A small network was shown many inputs. Here are its activations along a few directions, one row for each input.
In each table, some parts of the input vary, and every possible input appears once, in random order.
Descriptions start from the smaller parts, as in this example, which fits no table here: ring(8) and (point or ring(11) or (values(2) and line(6))).
Shared parts are said once, and a part with two or three values counts as separate values.
In the rows, zero is written as 128.

Other details of the inputs vary at random and push rows far along three fixed directions, the same in every table; ignore that.

Rows:
r1: | 163 | 135 | 123 | 188 | 155 | 144 | 131 | 214 | 160 | 118 | 146 |
r2: | 185 | 150 | 119 | 157 | 146 | 157 | 153 | 158 | 142 | 191 | 147 |
r3: | 119 | 124 | 152 | 170 | 122 | 119 |  92 | 119 | 104 |  55 | 102 |
r4: |  79 | 132 | 150 |  31 | 122 | 111 | 146 | 123 |  82 | 134 | 148 |
r5: | 138 | 130 | 135 | 163 | 184 | 143 | 127 | 189 | 136 |  86 | 135 |
r6: | 104 | 128 | 123 |  92 | 145 | 135 | 178 | 149 | 109 | 132 | 148 |
r7: |  72 | 104 | 106 |  84 | 156 | 102 | 143 | 195 | 129 | 135 | 179 |
r8: | 106 | 124 | 162 | 204 | 129 | 135 | 149 |  90 |  98 |  65 | 115 |
r9: |  77 | 135 | 128 |  27 | 125 |  97 | 107 | 149 |  98 | 115 | 127 |
r10: | 156 | 158 |  72 | 151 |  84 | 115 |  97 | 134 | 149 | 193 |  97 |
r11: | 131 | 107 | 153 | 170 | 120 | 115 | 100 | 100 | 117 |  77 | 107 |
r12: | 138 | 120 | 142 | 170 | 135 | 134 | 152 |  77 | 137 |  73 | 112 |
r13: | 139 | 115 | 200 | 176 | 156 | 132 | 132 | 158 | 139 |  72 | 189 |
r14: | 115 | 114 | 118 | 125 | 125 | 114 | 133 |  71 | 121 |  80 |  65 |
r15: | 183 | 142 | 106 | 137 |  78 | 121 | 108 |  95 | 151 | 204 | 140 |
r16: | 171 | 125 | 160 | 161 | 136 | 124 | 106 | 199 | 159 | 152 | 171 |
r17: | 123 | 126 | 116 | 112 |  77 | 214 |  88 |  85 | 171 | 211 |  75 |
r18: | 109 | 119 | 102 |  74 | 142 | 111 | 126 |  67 | 110 | 108 |  65 |
r19: | 130 | 131 | 112 | 100 | 133 | 124 | 140 |  40 | 120 | 114 |  87 |
r20: | 165 | 146 |  86 | 151 |  84 | 120 | 125 |  94 | 160 | 205 | 131 |
r21: |  87 | 121 | 125 |  45 | 134 | 121 | 154 | 183 |  93 | 168 | 200 |
Each input here is: point or (line(4) and line(5)).
Question: Which other rows does r13 become when the line(4) part takes its other values? List them by row number.
Answer: r4, r9, r16

Rows:
r22: |  98 | 142 | 136 |  81 | 178 | 120 | 164 | 157 |  98 |  81 | 168 |
r23: | 143 | 144 | 110 | 100 |  73 |  78 |  95 |  81 | 124 | 128 |  83 |
r24: | 105 | 124 |  95 |  94 | 101 | 119 | 124 | 118 |  94 | 184 | 120 |
r25: | 140 | 140 | 118 | 101 |  74 |  74 | 100 |  82 | 127 | 134 |  77 |
r26: | 106 | 127 | 131 | 166 | 133 | 135 | 130 | 154 | 108 | 129 | 150 |
r27: | 171 | 147 | 115 | 190 |  87 | 139 | 136 | 185 | 165 | 206 | 148 |
r28: | 155 | 141 | 142 | 136 | 146 | 123 | 163 | 154 | 124 | 106 | 142 |
r29: | 169 | 165 |  99 | 191 |  98 | 148 | 118 | 177 | 156 | 198 | 164 |
r30: |  74 | 121 | 163 |  76 | 154 | 157 | 140 | 143 | 117 |  93 | 182 |
r31: | 138 | 147 | 109 |  56 | 125 | 104 | 167 | 147 | 123 | 173 | 132 |
r32: | 138 | 136 |  91 | 131 | 131 | 131 | 141 | 132 | 160 | 164 | 170 |
r33: | 160 | 138 | 106 | 147 | 108 | 115 |  63 | 114 | 149 | 120 |  52 |
r34: | 118 | 123 |  85 |  81 | 106 | 112 | 153 |  97 | 147 | 162 | 132 |
r35: | 131 | 102 | 171 | 125 | 152 | 165 | 129 | 164 | 127 | 151 | 180 |
r36: |  76 |  92 | 110 | 112 | 181 | 146 | 140 | 145 | 147 |  78 | 123 |
r37: | 145 | 124 | 170 | 139 | 115 | 160 | 138 | 141 | 156 | 148 | 147 |
r38: |  82 |  82 | 137 | 122 | 164 | 118 | 148 |  86 | 101 |  74 | 134 |
r39: | 137 | 143 | 129 | 196 |  71 | 132 | 123 |  69 | 120 | 106 |  69 |
r40: | 101 | 139 |  78 | 110 |  92 | 144 | 103 |  91 | 122 | 147 |  40 |
r41: | 111 | 129 | 128 |  58 | 123 | 148 | 124 | 125 | 124 | 193 | 155 |
r42: |  74 | 101 | 172 | 115 | 156 | 180 | 112 |  90 | 120 |  41 |  74 |
r43: | 157 | 155 | 112 | 130 | 105 |  96 |  88 | 137 | 138 | 141 | 140 |
r44: |  83 | 110 | 141 |  77 | 169 |  85 | 115 | 198 | 104 |  98 | 193 |
r45: | 166 | 106 | 191 | 247 | 139 | 108 |  83 | 104 | 109 |  32 | 103 |
r46: | 120 | 108 | 120 | 147 | 167 | 129 | 148 | 157 | 144 | 139 | 186 |
r47: | 141 | 152 | 101 |  73 | 135 | 109 | 143 | 110 | 100 | 172 | 119 |
r48: | 182 | 130 | 175 | 193 | 127 | 180 | 134 | 192 | 179 | 156 | 187 |
r49: | 126 | 122 | 100 | 110 |  91 | 107 | 146 |  50 | 144 | 145 |  86 |
r50: | 185 | 140 | 149 | 224 | 166 | 163 | 121 | 133 | 145 |  70 |  67 |
r51: | 109 | 112 | 155 | 107 | 173 | 114 | 153 | 106 |  70 |  69 | 118 |
Question: Describe the family of inputs behind these rows.
Answer: values(5) and (point or line(5))
Question: The inputs of r37 and r49 match in every part but the values(5) part. If r30 is changed in the same way as r37 into r49, which row does it become?
Answer: r32
Question: Which other rows does r23 become when the line(5) part takes its other values? List them by row number.
Answer: r25, r43, r44, r45
Question: Which other rows does r23 become when the values(5) part takes its other values? List them by row number.
Answer: r28, r34, r39, r48
Question: List by row number the other rows that have the values(5) part in common with r24.
Answer: r26, r27, r29, r39, r40
